Here are a small network's activations along a few directions, averaged over the inputs that share one value of a field.
Related values have similar rows: they may be neighbours, one step apart, or belong to one group.
(in the rows, 500 means zero)
Random noise pushes rows far along 20 fixed directions. That doesn't count. These rows show it; they differ only by the noise:
[501 219 414 450 473 479 548 433 567 512 753 580 515 351 566 416 481 399
 592 473 632 358 466 364 383 296 512 246 507 462 471 364 603 490]
[347 506 500 281 583 570 516 511 498 286 598 415 701 463 494 602 373 395
 538 440 440 333 361 559 537 445 518 342 471 492 635 516 674 529]
[536 485 466 587 652 608 362 537 535 497 353 642 540 600 425 559 628 597
 450 787 450 421 569 545 795 550 537 247 715 584 417 485 590 522]
[442 291 504 397 580 355 442 385 477 515 642 464 425 409 431 425 368 549
 446 436 429 623 415 426 549 749 564 578 418 419 610 414 324 450]
[482 496 356 495 573 440 579 529 472 536 558 473 449 657 571 512 423 526
 471 445 478 525 404 514 519 477 588 502 489 461 494 465 564 556]
[521 438 427 424 427 467 433 480 788 578 524 619 470 370 619 521 542 489
 549 293 860 520 692 505 390 441 365 520 454 478 450 401 474 522]
[515 837 566 591 536 284 498 542 526 575 497 464 494 688 353 498 462 521
 500 485 596 604 347 432 509 692 510 718 367 331 529 582 496 555]
[398 494 646 354 624 297 330 388 570 395 623 499 369 565 496 756 390 501
 591 431 493 534 393 473 511 743 553 424 424 177 575 434 545 679]
[509 531 486 491 455 665 653 650 587 480 374 529 539 456 614 502 636 527
 487 443 520 367 518 684 472 376 439 564 470 744 416 509 574 431]
[615 398 553 589 444 404 382 525 387 662 412 507 514 300 374 372 486 417
 500 657 502 449 840 359 457 596 413 505 575 474 385 396 483 579]
[556 529 393 512 479 526 448 374 447 561 593 659 649 451 491 442 675 450
 622 366 463 639 496 581 354 574 323 457 493 613 507 520 338 338]
[484 343 418 600 538 532 471 457 483 588 409 665 416 471 431 421 538 403
 410 214 519 579 495 587 359 539 412 700 567 374 574 459 414 477]
[433 510 471 447 427 673 468 431 557 517 362 560 486 331 550 502 530 629
 290 591 296 468 474 661 683 480 572 438 378 429 530 597 226 438]
[432 297 406 178 521 640 495 522 528 583 508 495 582 510 657 387 627 359
 390 688 482 483 579 585 665 451 553 334 564 303 519 502 525 583]
[579 430 540 350 572 548 412 407 507 466 505 407 685 467 457 292 559 299
 553 606 524 590 560 447 537 590 404 400 581 316 639 528 468 387]
[446 553 346 335 462 536 460 488 488 688 627 502 471 572 636 527 478 534
 446 417 524 558 414 560 609 407 510 580 435 583 589 500 369 436]
[448 431 277 495 427 563 534 570 348 610 515 608 538 656 428 407 578 414
 302 521 651 578 569 414 422 336 595 546 588 527 469 560 514 606]
[520 538 432 380 475 456 513 448 659 359 390 460 563 435 533 409 353 494
 507 358 591 644 623 596 484 454 486 539 504 543 536 451 577 532]
[372 304 711 423 435 545 329 401 430 367 661 553 360 270 350 488 467 546
 533 494 450 681 572 548 511 567 503 573 521 672 448 542 442 546]
[593 345 620 513 567 405 617 578 483 474 346 551 340 551 414 437 685 523
 509 613 567 396 527 535 381 751 602 578 387 363 443 539 386 540]
[416 691 540 622 620 407 595 571 585 573 606 545 665 609 392 452 582 501
 596 458 533 499 296 512 570 646 384 611 461 430 528 566 562 458]
[380 460 586 502 580 591 675 672 580 400 375 373 617 556 591 572 555 458
 417 444 462 412 529 513 490 533 436 607 547 442 528 475 663 531]


Values of Tenun:
j10: [406 530 409 629 526 633 481 528 620 323 366 562 679 493 369 542 552 564
 268 615 585 486 551 421 561 541 557 286 560 342 407 643 539 590]
j3: [441 738 547 607 320 561 548 542 638 629 421 362 558 435 732 639 457 611
 336 452 387 556 517 398 574 404 403 668 440 511 521 457 395 400]
j5: [461 543 532 584 565 691 532 507 417 379 476 335 620 569 598 635 541 599
 629 644 398 463 723 511 579 461 429 359 546 572 517 711 330 444]
j9: [541 295 612 526 536 439 537 487 314 495 611 254 394 459 531 433 374 411
 623 466 410 502 566 371 361 577 471 610 516 402 572 484 430 429]
j6: [362 637 502 430 511 414 392 424 377 468 615 566 555 575 399 579 467 472
 551 460 336 667 389 598 524 647 495 495 518 388 499 594 544 639]
j4: [697 697 325 505 525 578 480 505 500 453 112 376 587 645 513 407 452 490
 355 642 515 554 667 552 592 527 586 470 555 385 553 612 395 483]
j2: [592 468 258 523 662 416 425 469 542 561 398 563 485 638 612 560 421 538
 469 426 420 577 556 556 593 587 496 377 661 526 451 281 639 546]
j8: [508 279 653 577 540 560 410 568 439 587 606 410 409 535 442 435 559 443
 557 684 667 508 670 299 568 444 455 513 728 504 455 501 594 528]
j1: [543 530 498 356 389 383 440 378 488 382 379 625 528 483 243 341 492 517
 463 601 684 616 566 514 485 506 658 507 456 547 613 602 367 543]
j11: [666 592 460 827 464 577 570 475 422 441 303 553 527 494 356 433 509 399
 561 264 578 430 505 487 205 375 385 632 560 522 566 577 431 358]
j7: [654 564 399 478 493 462 404 429 442 499 250 569 377 600 450 535 443 462
 426 446 550 476 512 542 455 507 603 518 516 382 584 501 415 544]
The values of Tenun form a line.
Which values are neighbours of j5? Give them in the order they are listed.
> j2
Which values are neighbours of j11? Give them in the order they are listed.
> j4, j7
Which values are neighbours of j10? Give them in the order they are listed.
> j6, j8

Values of Dugal:
k3: [725 498 280 799 551 655 261 321 386 576 559 653 689 410 347 474 483 378
 549 495 575 337 477 260 453 310 365 145 680 594 590 458 407 223]
k7: [262 387 430 657 489 483 564 301 626 443 576 714 675 398 375 355 481 535
 618 297 544 694 645 579 436 346 380 478 612 276 630 627 367 566]
k16: [310 351 683 286 326 502 307 347 677 713 562 722 511 383 559 460 657 470
 573 468 652 777 785 535 644 342 312 699 699 512 706 410 343 534]
k1: [445 578 465 461 415 504 652 426 495 369 430 507 735 432 529 435 565 430
 436 539 244 557 399 555 419 531 527 407 444 371 525 552 485 519]
k5: [485 353 679 483 367 533 385 423 458 264 466 525 443 128 307 432 284 379
 440 597 368 374 518 445 437 397 599 323 537 437 383 447 739 649]
k15: [427 796 426 781 398 516 685 597 473 650 623 596 656 475 491 426 627 433
 445 418 349 503 239 586 320 420 412 505 357 370 230 601 682 585]
k14: [659 555 430 590 483 523 566 606 497 382 715 361 367 419 396 305 399 411
 377 487 688 499 193 376 311 548 644 504 264 590 196 586 684 478]
k13: [391 514 306 355 476 357 316 433 293 554 661 509 450 343 336 696 165 669
 313 331 426 386 402 386 531 656 641 559 222 723 650 431 185 441]
k9: [626 538 235 529 670 373 753 588 293 673 733 236 459 791 642 342 402 651
 664 712 378 448 384 493 663 548 652 384 389 485 400 599 429 455]
k12: [808 636 541 556 325 543 578 544 474 450 206 281 488 314 483 291 413 483
 429 544 491 431 599 469 341 450 493 607 377 670 483 502 416 282]
k18: [386 394 350 674 728 578 606 767 428 474 403 460 709 651 385 536 531 625
 436 559 581 376 707 453 675 676 454 584 723 795 442 534 577 502]
k2: [500 858 503 572 539 303 699 535 411 309 338 343 585 734 587 897 451 741
 583 181 326 513 414 533 225 747 481 764 234 742 703 484 267 357]
k17: [649 541 551 397 632 540 387 595 426 478 394 383 302 600 436 490 467 432
 538 469 563 395 397 656 534 708 518 631 428 497 518 601 477 417]
k10: [614 400 735 371 358 310 440 315 460 524 477 608 310 385 437 303 460 368
 650 511 402 669 502 535 416 416 524 613 556 497 572 326 568 552]
k4: [595 516 700 548 432 582 336 497 567 505 512 396 169 371 688 512 380 446
 557 429 416 665 604 626 506 334 395 575 599 523 261 378 803 583]
k6: [336 537 443 489 271 506 316 346 441 596 711 636 446 315 475 672 320 523
 393 476 522 432 467 347 478 149 588 299 444 391 528 521 428 637]
k8: [618 434 194 627 569 521 641 588 609 646 438 641 485 461 538 275 529 458
 410 370 561 487 457 658 478 486 482 518 503 573 302 391 619 501]
k11: [488 539 328 250 523 419 371 454 617 505 681 448 772 287 513 504 501 486
 448 582 661 513 641 411 549 846 466 262 241 357 366 522 329 566]
The values of Dugal form a ring.
Which values are neighbours of k16? Give them in the order they are listed.
> k2, k10
Which values are neighbours of k1? Give them in the order they are listed.
> k14, k18
Which values are neighbours of k11? Give them in the order they are listed.
> k3, k8
Which values are neighbours of k15? Give them in the order they are listed.
> k7, k6

Values of Veko:
z4: [425 174 404 389 470 768 477 574 364 338 648 349 348 275 529 461 436 508
 389 413 559 512 660 627 365 484 578 496 419 629 303 652 409 546]
z3: [539 573 444 542 506 427 672 564 274 519 541 392 487 708 568 566 566 537
 395 695 252 414 282 370 406 607 685 408 335 402 463 545 422 456]
z6: [513 377 273 678 722 418 434 489 317 686 520 644 520 676 271 431 427 398
 531 548 541 292 437 435 561 510 557 332 680 181 595 524 515 607]
z8: [474 587 516 563 387 518 539 573 381 517 376 607 481 399 430 569 537 349
 338 475 405 318 475 542 283 433 547 459 370 245 343 524 634 755]
z5: [451 483 466 401 424 456 643 558 632 477 496 530 680 398 617 447 633 424
 524 622 592 495 762 527 407 506 463 339 430 334 261 506 629 753]
z10: [290 639 753 370 400 440 517 496 706 438 625 547 478 438 475 512 531 502
 561 585 577 570 449 584 590 418 507 515 393 272 433 610 646 726]
z7: [409 627 775 649 458 455 308 517 361 500 714 382 551 342 198 448 430 429
 454 591 435 670 432 275 530 741 389 652 517 488 372 595 608 563]
z9: [742 532 587 299 345 358 645 478 419 360 163 581 734 501 514 446 760 386
 554 682 386 448 590 469 260 637 516 396 519 744 523 328 568 409]
z1: [478 632 573 477 361 441 576 554 521 656 707 626 417 526 549 468 661 565
 507 756 454 516 301 498 608 419 622 466 390 618 269 500 612 596]
z2: [312 406 424 590 666 461 406 475 557 659 624 658 747 721 506 551 586 459
 531 439 443 744 505 373 743 559 303 542 952 598 640 281 699 481]
z11: [403 659 377 430 526 546 544 466 562 135 599 354 576 486 600 650 211 646
 517 474 359 516 426 595 559 347 653 200 382 607 412 576 696 594]
The values of Veko form a line.
Going along Veko from z4 by way of its neighbour z6, in what order are z8, z10, z7, z9 met?
> z7, z9, z8, z10
Which values are neighbours of z1? Give them in the order they are listed.
> z5, z2
